These are the activations of a small neural network, seen along a few directions. Each row is one input.
Each table varies a few parts of the input and shows all the possible inputs, shuffled.
Descriptions start from the smaller parts, as in this example, which fits no table here: values(2) and (point or line(11) or (line(6) and ring(8))).
Shared parts are said once, and a part with two or three values counts as separate values.
In the rows, zero is written as 128.

Other details of the inputs shift rows strongly along two fixed directions, in all tables alike. That doesn't count.

Rows:
R1: [142 147 119 129 150 107 111 174 160  78 130]
R2: [135 140 116 143 136 118 149 130 145 130 137]
R3: [146 151 107 130 149 109 117 173 154  77 124]
R4: [141 117 125 121 121 156 114 109 119 111 131]
R5: [136 142 112 142 140 111 134 143 144 133 131]
R6: [146 155 102 130 152 106 143 170 151  91 127]
R7: [122 112 152 115  99 156  97 106 106 124 120]
R8: [117 150 126 141 131  87 172 154 138 151 134]
R9: [136 152 124 126 143  89 131 182 150  69 111]
R10: [147 155 101 137 147 101 136 169 154  94 125]
R11: [130 116 150 114 119 151  98 135 123  80 113]
R12: [128 160 128 130 145  83 165 179 151 111 127]
R13: [118 104 136 121 124 160 123  81 102 180 140]
R14: [136 144 127 129 137 104 124 184 153  67 111]
R15: [139 118 133 112 129 153  76 132 128  83 127]
R16: [116 132 115 154 125  86 185 140 127 197 129]
R17: [120 133 113 137 126  81 184 139 133 194 126]
R18: [104 118 126 139 115 103 184 102 116 221 138]
R19: [139 131 122 117 144 130 113 150 135  99 132]
R20: [116  97 135 128 107 180 126  47  87 200 137]
R21: [115 116 124 133 118 102 191 103 110 234 132]
R22: [130 144 112 147 140 112 157 130 142 153 135]
R23: [133 131 113 127 141 123 138 134 124 146 134]
R24: [135 122 136 120 127 155  74 125 132  82 127]
R25: [120 145 123 137 145  82 182 148 132 157 126]
R26: [133  94 147 123  96 192  72  64 104 116 130]
R27: [124  88 142 115 101 189  76  61  86 160 132]
R28: [135 128 120 140 124 136 120 113 130 136 130]
R29: [122 119 152 116 123 149 103 133 126  79 118]
R30: [130  92 129 131  97 171 118  56  90 186 136]
R31: [116 138 126 141 134  91 168 137 128 155 129]
R32: [121 100 147 111 113 196  77  72 101 120 128]
R33: [129 132 128 119 143 142 110 135 134 101 130]
R34: [132 134 131 125 143 132 106 143 144  95 134]
R35: [130 128 148 114 117 136 114 135 121 105 121]
R36: [109 110 142 119 114 133 148  95 112 178 129]
R37: [128 127 114 140 130 126 170 102 120 184 141]
R38: [124 128 148 118 109 141  91 138 128  78 121]
R39: [130 128 135 124 130 156  90 120 135  88 129]
R40: [144 148 110 123 150 119 122 167 147  79 126]
R41: [126 135 124 134 136  91 174 137 122 168 122]
R42: [116 106 158 118 107 168  84 111 116  86 121]
R43: [119 135 121 131 124  95 151 149 142 138 125]
R44: [117 133 121 143 127  91 166 132 123 171 125]
R45: [129 124 140 118 131 161  78 122 133  79 129]
Description of these inputs: ring(5) and (values(4) or line(5)).
Changing only the ring(5) part turns R19 into R13. The same change can be made to R23. Which row results? -> R33
Changing only the ring(5) part turns R16 into R11. The same change can be made to R28. Which row results? -> R6
A walk changes only the ring(5) part. It starts at R37 and steps to R4. List the rest of the walk in order. -> R30, R26, R2

Rows:
R46: [137 114 129 152 112 179 114  64 125 134 146]
R47: [105 100 153 107 110 155 110  92 100 143 130]
R48: [147 104  86 138 130 134 154  80  91 238 147]
R49: [113 105 144 135  93 148 102  85 106 142 108]
R50: [123 126 135 107 153 172  79 107 124 126 144]
R51: [109 111 135 146 110 120 177  84  76 236 132]
R52: [130 133 148 107 122 138  86 159 138  29 115]
R53: [122 128 141 118 107 135  75 149 149  40 111]
R54: [123 112 154 117 103 151 115 109  99 134 123]
R55: [115 109 155 110 121 156  95 106 104 101 114]
R56: [128 126 131 122 137 192 124  60 122 136 148]
R57: [122 152 118 129 174  72 192 172 149 139 124]
R58: [122 103 154 128  97 145 105  81 106 142 112]
R59: [116 115 142 113 118 139 130 120 111 135 125]
R60: [105 100 140 120 124 139 179  81  96 229 137]
R61: [146 112  86 128 134 139 153  79  90 240 143]
R62: [133 136 145 125 110 142  70 160 137  24 101]
R63: [137 134 145 116 104 143  72 162 144  27 101]
R64: [128 153 122 124 165  81 195 183 149 142 127]
R65: [102 105 135 133  99 118 172  83  95 237 142]
R66: [144 173  76 181 157  84 183 167 183 111 141]
R67: [122 128 151  95 124 144  82 160 141  38 120]
R68: [145 165  95 162 166  69 150 188 176 138 144]
R69: [122 109 156 106 113 164 102 119 102 107 119]
R70: [164 170  68 114 187  88 159 185 161 115 133]
R71: [140 165  85 171 161  70 147 190 176 140 140]
R72: [116 147 121 123 165  76 191 171 154 145 135]
R73: [124 159 109 150 154  51 195 176 143 150 123]
R74: [131 124 127 134 125 185 118  64 116 135 147]
R75: [125 107 156 130  93 152 106  89  99 140 115]
R76: [120 124 137 132 109 105 141 120 132 150 127]
R77: [123 111 157 113  89 148  90 106 126 108 121]
R78: [137 136 115 149 135 154 136  97 135 120 150]
R79: [109 101 154 114 102 148 109  88 101 141 131]
R80: [126 159 101 156 130  54 192 184 162 151 120]
R81: [119 150 119 122 161  74 195 180 157 150 136]
R82: [107 106 142 128 130 137 179  82  86 231 133]
R83: [121 102 152 123  89 151 109  88 109 144 121]
R84: [113 105 144 120  83 152  93 104 118 127 122]
R85: [172 154  59 156 159  79 151 195 169 118 128]
R86: [130 135 152 107 132 148  83 161 126  30 110]
R87: [141 146 133 110 157 157  45 163 150  32 132]
R88: [131 111 157 118  95 154  96 111 113 106 114]
R89: [140 170  93 154 177  70 153 192 165 133 146]
R90: [178 127 103 116 144 148  57 163 153  25 122]
Changing only one part turns R79 into R47. The same change can be made to R65. Which row results? -> R67
What do these inputs look like to the network? -> line(5) and (values(3) or ring(6))
Which other rows does R74 become when the values(3) part takes its other values? List them by row number. -> R61, R87
A walk changes only the line(5) part. It starts at R82 and steps to R86. List the rest of the walk in order. -> R51, R75, R62
Which other rows does R80 become when the ring(6) part takes its other values? List them by row number. -> R49, R53, R62, R63, R84
Which other rows agree with R58 in the line(5) part? List them by row number. -> R46, R68, R75, R76, R77, R83, R88, R90
Which other rows does R57 become when the ring(6) part takes its other values? List them by row number. -> R60, R64, R72, R81, R82
